Each row below holds a small network's activations on one input, seen along a few directions.
In each table, some parts of the input vary, and every possible input appears once, in random order.
A made-up example of a description, with smaller parts first: one of 6 places along a line, together with either a single point or one of 9 places around a ring or (one of 3 separate values, together with one of 8 places around a ring).
Shared parts are said once, and a part with two or three values counts as separate values.
In the rows, zero is written as 128.

Other details of the inputs vary at random and push rows far along two fixed directions, the same in every table; ignore that.

A family of inputs:
x1: [112 124 125 134 173 155 142 163 121 152 168 137]
x2: [160 120 121 106  85 121 120 112 136 104 109 122]
x3: [117 113 114 116 133 159 118 115 152 104 159 134]
x4: [114 115 119 127 145 145 131 117 149 116 160 150]
x5: [158 127 132 134  84  70 119 104 122 114  76 119]
x6: [208 134 141 115  68  68 139 145  83 140  59 109]
x7: [155 108 124 132  94  68 120 109 126 101  98 120]
x8: [ 99 105 116 145 129 111 112  93 161  84 133 127]
x9: [169 150 139 114  75  93 127 131 102 142  66 104]
x10: [180 169 157 130 113 101 154 158  79 187  75 126]
x11: [106  92 108 140 133 100 120 103 156  82 145 125]
x12: [156 108 113 112  86 108 123 105 137  97 112 132]
x13: [123  99 109 124 107 113 118  88 162  84 136 141]
x14: [185 152 153 116 113 118 142 168  80 171  93 110]
x15: [ 96 111 117 131 131 129 100 103 150  90 140 114]
x16: [111 110 119 138 165 138 125 142 127 122 167 131]
x17: [148 182 161 138 167 146 161 186  79 219 122 142]
x18: [193 154 152 115 105 106 138 165  74 172  86 111]
x19: [107  92 112 141 133 103 117 104 155  80 144 126]
x20: [177 128 132 113  79  94 130 132 112 130  83 105]
x21: [111 120 121 131 161 152 128 142 133 126 163 118]
x22: [129  97 104 118 106 123 116  99 157  80 138 135]
x23: [163 164 151 126 163 146 162 202  68 209 134 135]
x24: [115 112 112 127 105 120 113  79 168  86 125 143]
x25: [148 154 142 115  95 134 134 121 116 149  95 139]
x26: [100 147 136 132 175 171 134 154 118 158 157 124]
x27: [ 98 145 135 128 169 173 133 154 124 160 155 129]
x28: [ 94 141 131 127 148 176 129 122 143 137 154 149]
x29: [113 138 131 130 175 168 136 166 118 158 169 126]
x30: [165 113 120 124  93  83 130 127 114 111  97 113]
x31: [ 90 134 123 118 160 189 120 127 151 125 170 143]
x32: [102 111 120 140 159 129 134 132 143 125 159 137]
x33: [131 175 159 135 158 158 155 172  83 201 122 133]
x34: [ 95 115 115 138 105 113 111  91 157  90 119 118]
x35: [105  95 107 140 131 101 118 104 158  86 146 127]
x36: [ 98 142 135 145 176 155 141 146 130 161 155 144]
x37: [ 86 113 117 138 120 128 116  96 160  98 131 124]
x38: [153 135 126 103  75 121 115 103 134 111  91 125]
x39: [ 89 132 134 142 154 153 124 126 134 129 147 129]
x40: [135 127 131 132  84  91 113  99 127 108  86 114]
x41: [ 82 136 134 135 185 181 123 147 132 141 173 126]
x42: [101 137 128 132 162 168 132 125 146 139 160 156]
Each input here is: one of 6 places around a ring, together with either one of 2 separate values or one of 5 places along a line.
The inputs of x42 and x2 match in every part but the place on the ring of 6. If x17 is changed in the same way as x42 into x2, which row does it become? -> x29
The inputs of x12 and x3 match in every part but the place on the ring of 6. If x1 is changed in the same way as x12 into x3, which row does it become? -> x20
Change only the place on the ring of 6 in x6. List by row number the other rows that result. -> x8, x14, x19, x39, x41
Start at x27 and move only the place on the line of 5, one step at a time. The first step leads to x9. Which rows follow, in order? -> x26, x41, x15
List by row number the other rows that have the place on the ring of 6 in common with x11. -> x4, x7, x13, x19, x32, x35

A family of inputs:
x43: [ 93 147 130 107 190 224 128 152 143 152 198 158]
x44: [125 188 169 139 180 186 150 172  95 209 128 136]
x45: [173 102 109 127  55  34 118  76 149  75  73 125]
x46: [103 125 121 143 165 138 146 154 127 147 148 114]
x47: [241 165 169  88  67 114 158 156  59 182  55 115]
x48: [214 148 155 119  93  89 163 161  70 172  70 141]
x49: [101  58  88 135  73  64  91  63 179   8 108  87]
x50: [237 167 145  83  63 106 153 171  82 192  61 118]
x51: [154 114 124 130  85  58 103 112 115  93  79  86]
x52: [ 97 195 159 127 187 214 157 184  78 237 155 173]
x53: [ 92 107 106 141 152 105 116 124 150 100 154 112]
x54: [129 115 119 143 151 111 117 116 129 110 152 144]
x55: [128  98 128 136 138 113 123 125 132 115 147 142]
x56: [ 27  78  79 138 195 218  93 110 190  56 246 139]
x57: [ 72  61  95 144 113  97  87  84 175  37 152  91]
x58: [148 148 141 140 167 141 172 174 102 191 141 153]
x59: [131 155 142 122 132 139 115 119 135 145 108 120]
x60: [ 45 148 133 148 195 205 131 124 164 138 192 152]
x61: [123 113 122 122  32  75 112  56 157  74  65 125]
Describe the family of inputs behind these rows. -> either one of 4 separate values or one of 5 places along a line or (one of 2 separate values, together with one of 5 places around a ring)
Which other rows belong to the same alternative as x52? List them by row number. -> x44, x59, x60, x61
